These are the activations of a small neural network, seen along a few directions. Each row is one input.
Each table varies a few parts of the input and shows all the possible inputs, shuffled.
A made-up example of a description, with smaller parts first: one of 6 places along a line, together with either a single point or one of 9 places around a ring or (one of 2 separate values, together with one of 5 places around a ring).
Shared parts are said once, and a part with two or three values counts as separate values.
(in the rows, 128 means zero)

Other details of the inputs shift rows strongly along two fixed directions, in all tables alike. That doesn't count.

A family of inputs:
r1: [136  48 177 144  95 140 151 160 177 103  95 132 126  99 146 177]
r2: [125 155  78 108 154 104  87 111  99 135 154 115 129 125 126 123]
r3: [140 152 123 163 117 181 173 162 102 106 147 206 127 101 101 136]
r4: [144 168  75 165 121 185 153 171  87 113 166 199 144 100 111 120]
r5: [ 67 185 109 110 163 122  93  84 103 122 158  77 137 117  96  59]
r6: [115 106 146  61 109  24 106  62 176 190  86  48 125 167 150 147]
r7: [106 100 190  55 122  39 105  48 160 167  78  44 116 153 137 126]
r8: [152  60 210 122  67 108 198 147 181 146  68 143 114 127 140 184]
r9: [171  78 132 144 132 125 126 164 156 121 110 153 122 160 156 175]
r10: [154 132 138 178 145 205 154 167 102  93 143 192 127 133 120 112]
r11: [ 99 177 102  98 142 128  86  89  75 149 155  59 123 116 132  62]
r12: [140 181 106 181 148 200 155 170  91 105 158 196 129 140 111  98]
r13: [ 84 179  64 114 160 112  77 111 104 137 166  64 141 119 114  84]
r14: [ 94 188 108  99 169 113  84  65  83 127 159 110 129 128 102  83]
r15: [162 125 120 177 142 209 134 179 102  91 148 182 126 127 142 122]
r16: [143 103 140  91 143  39  94  84 194 152  82 103 126 201 155 165]
r17: [155 124 119 164 122 196 141 168  91  91 154 187 126  82 127 134]
r18: [169  27 175 125  70 105 168 164 171 152  79 121 115 121 164 199]
r19: [139  67 152 148  84 115 169 165 192 126  96 145 139 118 135 184]
r20: [ 65 206  97 113 155 109 106  91 113 134 157  85 137 127  94  71]
Description of these inputs: one of 4 places along a line, together with one of 5 places around a ring.
- Changing only the place on the line of 4 turns r19 into r4. The same change can be made to r13. Which row results? => r2
- Change only the place on the line of 4 in r1. List by row number the other rows that result. => r11, r15, r17

A family of inputs:
r21: [141  74 159 119 107 111 132 131 156 129 102 113 122 119 148 163]
r22: [154 109 127 148 123 164 136 158 113 116 133 152 125 118 139 135]
r23: [ 99 170 119 117 135 130 123 106 104 137 144 107 129 120 110  90]
r24: [117 162  89 119 139 125 107 124 104 143 148 104 133 131 127 101]
r25: [120 154  98 126 163 131  90 114 111 115 149 123 130 135 127 111]
r26: [152 121 111 152 117 157 146 168 118 128 135 155 131 125 136 137]
r27: [119 165  83 129 156 122  98 123 117 127 150 126 136 143 123 113]
r28: [107 167 103 119 127 123 126 116 111 145 144 112 134 120 115 101]
r29: [111 161  89 120 133 124 110 123 108 145 150  98 134 122 126 101]
r30: [107 177 111 123 161 126 110 102 113 120 147 132 130 142 108  99]
r31: [148  97 149 124 116  97 142 127 168 133  99 146 126 150 137 171]
r32: [142  98 149 125 120  95 141 125 174 127  99 151 128 149 132 174]
r33: [144  92 172 119 114 107 148 121 157 134  95 137 118 144 136 159]
r34: [119 130 122  99 142 101  92  99 123 138 127  86 125 135 139 117]
r35: [ 94 156 121 118 139 133 110 106 105 126 146  92 131 111 114  88]
r36: [132  80 146 122  99 100 143 140 167 138 103 112 129 119 139 166]
r37: [113 150 119 101 131  90 114  97 130 152 125 100 130 142 126 117]
r38: [139 126 134 159 138 172 139 152 121  97 138 172 129 123 122 128]
r39: [146 133 120 150 113 157 157 158 117 129 134 166 131 124 124 132]
r40: [105 129 121 104 136 103  97 102 126 135 133  79 129 117 128 115]
r41: [140  80 175 119 113 115 138 124 155 127  96 123 119 133 143 154]
r42: [121 141 114 157 102 168 166 165 111 123 147 155 138  92 109 119]
r43: [146 120 139 152 125 173 146 153 111 113 133 157 124 120 130 123]
r44: [152 116 120 155 132 165 131 159 115 106 137 162 126 120 136 137]
r45: [133 130 143 146 113 161 160 150 115 122 131 156 127 114 119 123]
r46: [114 173 114 121 156 124 111 102 109 128 143 125 127 144 115  98]
r47: [148  83 169 125 128 111 129 121 162 118  97 138 119 147 143 161]
r48: [ 93 107 172  66 127  32 106  54 177 156  87  56 120 148 129 143]
r49: [153 122 109 156 125 154 140 167 126 119 134 163 131 129 134 143]
r50: [132 116 144 149 112 170 152 153 117 115 132 143 127 102 126 122]
- Changing only one part turns r33 into r26. The same change can be made to r46. Which row results? => r49
- Describe the family of inputs behind these rows. => one of 5 places around a ring, together with one of 6 places along a line
- Change only the place on the ring of 5 in r48. List by row number the other rows that result. => r35, r36, r40, r42
